A small network was trained on invented records. Each row is its activation on one of them, seen along a few directions.
Here are examples, each followed by its value of one field, GES.
The largest differences between rows may come from other fields.
Strong random noise was added to every row along 4 fixed directions; ignore it. To show where, here is one row again and again, with new noise each time:
 110  614 -139  -86 -350  -94  415   53   12   14  -29  143  325  546 -366  339 -205  231    2
 364  -74  193  -85  -43 -110  125  150 -115   37  -83 -193  430  146  -69  101  129  271 -111
-182 -487 -235  -27 -132  151  -39 -368 -368 -184 -168  198 -109  221  301  108  259 -276  340
 -58 -432 -194  -68 -136   -2  -85 -206 -318 -124 -178   77    1  186  204  119  256 -186  299
  23  231 -529  151 -101  141  117 -370 -150  -41 -138   22 -123  342 -225  548  -87   76  220
  89  142 -122 -421 -568 -722  -40  493  -78   31 -171   48  461  427 -220   95   95  -52  303

-129   61  360  -76 -116  194  121  -58 -168  -59  -11  151 -170   37  243 -353  -26  -88 -129
dib
-116   51  -93  169 -329   77  246  -27  104    9  159  171   33   87  -57   71 -189    6   77
pemun
 149  543 -131  169 -100  147  397 -155   84   23   50   82  -84  140 -205  168 -360   98  151
davik
 112  787 -446  145  173 -370  -19  115  -75 -259  100 -224   73  361 -299  391  -38  263  -99
mel
-640 -291  145 -478 -615  -56   -3  101 -100   -6 -120  739 -200  172  706 -598  178 -620  188
megaz
-229 -345  321 -272   27 -234  203  240 -136  -89  113   28  397  122  298 -356  364  -77  298
mumas
  31   -4 -251 -197 -309 -869 -148  353  -23   74 -107 -437  294  149 -540  378  121   46  617
dega
 266 -215   99  329  403  237   -2 -233   47 -103  -36  -63 -106 -266   53  -22  147   -2 -165
davul
-223 -110  384 -346 -478   46  124  220  -54 -201  -18  428  290  499  140 -243  430 -296  291
biri
  21  180   41 -109 -260 -254   66  282   58  428 -293  184  212 -106 -359    9 -178   38  220
sev
  39  246 -155  110  -61  168   -3 -305   20   89   29   43 -185   82 -405  476 -174  282  -97
biri
 298   33 -246   78  357  183 -213 -183   69   19  -11 -416 -121 -312  -49  373  -93  172  -48
navo
  12   25  119  -55 -142  -90  232  222  112  -27  -18   76   25  -46 -247  113 -135  -25   91
daf
 539 -247  136   96  777  152 -256  -40  -15   22   74 -177  140 -249  305 -163  115  198 -473
navo
-704  402 -384  -95 -449  133  227 -217 -105 -354    6  748 -339  336  112  181 -323 -576  435
daf
-339  604 -328  -63 -326 -237  160  -93  -46 -102  -27   97   70  499 -224  335 -266  -61  317
dega
 -81  569 -144  107   23  281  212 -191  141  -42   42  174 -113  -50  -65  266 -219  231 -243
lonen
 490  -47  323  195  153  208   51  144   73  354 -105 -459  100 -266 -454   59 -155  446 -448
nefe
 159 -311 -177  257 -240 -273  -41 -115  -70  109 -107 -266 -200 -106 -371  430   14  -64  628
sabe
 131 -745  341 -309  486   70 -343  109 -377 -214  125  -37  119  -63  887 -673  533 -175 -204
davob
-105   26 -460  -46  103    9 -321   38   34  300 -152  125 -508  -42  115   39  -33  -27  -14
megaz
-462   50 -781 -130  -83 -144 -212 -156   -1 -155  -22  157 -289  241 -145  229  -56 -332  597
zado
 114  893   92 -333  -67 -159  317  456  289  239  203  162  204  476 -238 -125 -400  295 -368
davob
 -79  173 -277  -39  -52 -353 -455  251   78   48 -127 -230  -67  -95    4  -57  -31  -15  -89
medo
 188   51 -477  390  360  433   58 -237  -22  -33   22 -303 -150 -101    9  282  -10  163 -210
pemun
-480  -14  122 -181  -31  105  551 -222 -264 -477  273  376  344  626  546 -256  308 -240  233
mumas
  43  140  431  101 -136  128  420  -56  -87  -29   74  298  207  138  139 -210 -175  -86  -41
sabe
  27  120  -22 -233  -34 -543  -99  276  122   35  -37 -261  194   76  -32 -244  150 -120  -13
lor
-125 -187  447 -247 -486 -307  194  219  -75  189 -149  325  447   17  -94  -98  154 -261  218
sev
 -36  561   16 -274 -252 -264  216  150  158  119  147  166  100  237 -158  -56  -87 -122   -4
davob
 117   52  180  149 -171 -192   93  104  164  -27  157 -200  249    0 -196  -11  -20  276    3
medo
-130  251 -148  207   42  208  245 -317   71 -128 -198  -31 -168   71 -144  364 -210  239   98
gofes
-195 -633  239 -559 -543 -865  -75  495 -122  -43 -144   11  583  136  -25 -184  276 -311  547
pazor
  59 -274   48  -93   -4 -170 -539  196   70   26 -218 -368    0  -90 -102  105  247  -96  340
zeg
  89 -350  238  155  326  309   83 -339  -28 -186   96  -43  225 -148  357 -258  159  -66 -111
zado
 110 -226  -52  311  524  520  157 -496 -210  -51  132 -176 -410 -297  136  229   25   56 -144
davik
-100  172  308   22   43  -22   78  116  -92 -122  -11  -15   55   11  204 -245   13  114 -248
mel
   0  399 -352 -317 -230 -712 -518  352   62  -31 -120 -200  160  112 -304  164 -101  -50  166
zeg
 427 -422  -62 -211  167 -576 -512  428 -250 -111  118 -578  385 -191  133  -56  479  -81   61
somu
 108 -238  -55 -380 -139 -632 -313  442 -143  -59   50 -110  313  -56  265 -180  536 -140  182
megaz
 -22   78   17  217  384  598  287 -271   62 -137   75   89 -221 -137  -63   17  -86  204 -128
davul
 140  -29  -32 -398   37 -782 -340  609 -196 -122  -46 -220  549  360  103 -199  272   24  117
dega
 245  -53  588  245  379  451  457 -195   67 -135   65   39  182   98  156 -159 -169  660 -432
gofes
-132 -234  233  -83   -1   98  231  -25   37 -187  191  232  297  182  160 -279   84  -64  173
zado
 397 -486  -50  315  202 -203 -456 -109  -59   10   36 -560  -17 -300 -236  214  151  183   97
papu
  -2 -147 -312  403  167  421   -8 -287   95  274 -184 -121 -404 -376  -15  155  -58 -110 -203
pemun
-387  204  114  -98  -94    8  496 -134  -11 -131  184  224  125  567  172  -13  -49  -18   46
mumas
 213  -74 -138   99  189   39 -258    5   86   97 -171 -301 -158 -456    4  207   67  232 -113
lonen
-485  111    1 -161 -397  -21  281 -186 -228 -217  125  478 -283  289   17 -161   27 -374  301
dib
  91  237 -450  165  203  265 -203 -213  -61  136  -57   90 -370   25  157 -100 -298    9  -82
somu
 195 -234  495 -155  -66  -24   26  266  225  275 -257  109   43 -287  188 -433  127   31 -494
lonen
 -35  109   -5  -19  210   21  -42 -105 -351 -388  185   56  -18  267  257  -85  233 -113  -52
dib
 167  140  319   79  -74   92  213 -104  133 -116  188  -24  297  211 -192   47 -149  290  -90
zeg
 241 -550 -217  105  425  -39 -721   19  -49  -15 -336 -514 -423 -574  205   36  153  -15  -48
davul
-354 -223 -344  254 -454  157   22 -472 -151  -81  -40  307 -303  227 -272  329  -10 -346  739
nefe
-151   16 -140 -405 -552 -769 -288  482   24   31   -8  -16  181  100 -351 -168   17 -237  280
papu
-190 -514   28  -26  651  304 -214 -288 -262 -214  125  -59 -186   14  663 -411  222  -65 -255
lor
-263 -156  215 -134 -522   80  241  233   34  155  -77  374  -73   -8  -40 -304    8 -199   21
nofa
-115  563 -516   -7 -211 -394 -324  223  197  116 -171 -184 -157   81 -271  147 -250   52  -17
medo
 243 -259 -193  108  403 -321 -235  -77 -199 -406    6 -466  217  -88   16  347  427  232  186
gofes
-295 -656  519  155  -43  205  160 -319 -299 -350  111  250  -85   30  569 -401  281 -152   98
mel
 551   71  367  -80  249 -391 -202  591   92  173  176 -626  569 -324 -461  -90   49  561 -307
papu
-117 -128  266  -60 -232 -152  147  -25   57  182 -156  173  282  100  -79  -16 -152 -113  114
pazor
-137   29  112 -165 -370 -136   53  294  -67   96   38  165  180   87 -337 -111  -49  -53  256
nefe
-177  208   31  -79 -289 -120  306   61  -95   16   65  249  -56  245 -148  104 -220 -156  104
sabe
-474  168 -228 -124 -380  227   64   74  -31  157 -121  699 -448  261  110 -289 -288 -276  -96
nofa
 215 -369  230  142  -50  -53   58   37  -31 -170   57 -176  108 -192  -43  190  -15   80  281
daf
  23  324   31 -128 -321 -528  209  185  202  -72  168 -100  310  510 -242  -14  -75   73  174
lor
 119  -10 -271  136  251  333   13 -241 -178 -131  143 -156  -89   68  117  110  103  -32  -47
somu
 280  241   81 -351  -94 -455 -286  519  233  126  -44 -279  304  -30 -155  102  -87   81   -7
navo
  80  585  370   13  -99  476  660 -124  149   78  239  297  268  184 -453   94 -259  529 -281
biri
-167  442  -78 -372 -851 -677  326  417  115  222 -111  274  370  389 -657  283 -240  -24  436
sev
-661 -406 -150  -85 -397  -73  120 -358 -209 -265   25  384    8  435   15  351   65 -472  733
pazor
-170  213 -162   16 -139  201  173 -194  -86  -28  -14  131 -335   29   64  139 -211 -194  216
davik
 165 -153 -494  304 -183 -376 -406   37   30  201 -126 -281 -237 -233 -489  501   70  -42  429
nofa

Here are new rows. What is GES for each?
-522  -30  -80  -99 -345   14  223 -195  -34 -274 -206  377 -148  243  139    2  -13 -236  414
gofes
 286   95 -258  337 -221 -282  107  -72   53  155  -45 -355 -114    3 -651  655 -176  148  558
sabe
-234  595 -112 -226 -548  -22  264  159  110  114   54  292  -18  271 -149  -68 -340 -167   42
somu
-263  -47   50 -188 -368  -52  236  322  109  125   -7  281   62   48   85 -323  -68 -214 -145
pemun
 620   50  -15  107  441  -88 -491  249   16  306    8 -772   51 -502 -101  161  -41  361 -467
somu
 -49  351   44  -36  259  -94  156    6 -146  -94  204  -25  298  363  -82  126 -118  270 -154
dega
-229   58 -150   47  408  397 -208 -362  -83    8 -121  386 -310  -20  271 -285 -142 -168 -288
zeg
 431 -240 -418  354  399   83 -438  -11 -148   56  -89 -605 -129 -421 -139  355  230  201  -28
nofa
  81   91 -208  -43  -69 -495 -176  126  -10  161 -258 -318   62  100 -258  173   60  -46  163
dega
 204  496  106  -28 -126   -8  222  218  398  334 -222  126  -33  -45 -237  -19 -210  211 -516
lonen
  59  390   87  255  139  340  276  -55  279  130   92 -126  -74  105 -223   46 -296  408 -552
medo
  75  -41  496  -77 -179   38  538  190  -38   69   73   43  208   39 -120 -138  -95   71  -63
sabe
  37  311  393 -151  552   35  173  139  -39 -184  412  -55  428  257  293 -371  -11  322 -655
lor
 401   46 -341  101  122  -32 -277 -127  -61   21 -142 -356  -46  -16 -292  409  127  290   -3
biri
-197   10 -401  196   94   59 -317 -195  -18  -59  -91 -200 -299 -197   60   92   11  -50   60
medo
 -93  164 -232  292   62  130 -120 -279   35  -74  -27   40 -176   15  136  -71  -96  -28  -45
medo
-228 -435 -434  -64  494  -97 -531 -179 -243 -159    3 -187 -348   16  437 -161  216 -200   81
lor
-268  340 -219 -192  -20 -275 -122   37  -11 -190   86  -59   50  291  171  -90  -51 -154   28
lor
 264 -152  534   26  368  320  227  187  -82  173   49  -51   97  -80  169 -278 -143  267 -475
sabe
-245  153  229    2 -127  395  402  -86  -28 -223   38  398  -43   50  177  -40 -245 -179  -22
daf
 260 -355   61 -124  279   86 -267  -13    2   12  -76 -331   -7 -383  243  -15   71   46  -96
navo
 239 -415 -565  339  148   88 -517 -457 -146   40 -127 -417 -357 -378 -320  595  121  262  644
biri
 224 -694  604   45  127  104  -39  -12   18  316  -43 -104    3 -622  362 -376  311   53 -244
megaz
  60   65 -236  144  410  173 -213  -49   62   65 -175   23 -318 -390  -40  -61  -85   -1  -93
davul
 227 -405  201 -254 -312 -461 -550  584  -76  298 -349 -359  158 -282 -100 -274   95  -78   87
nefe
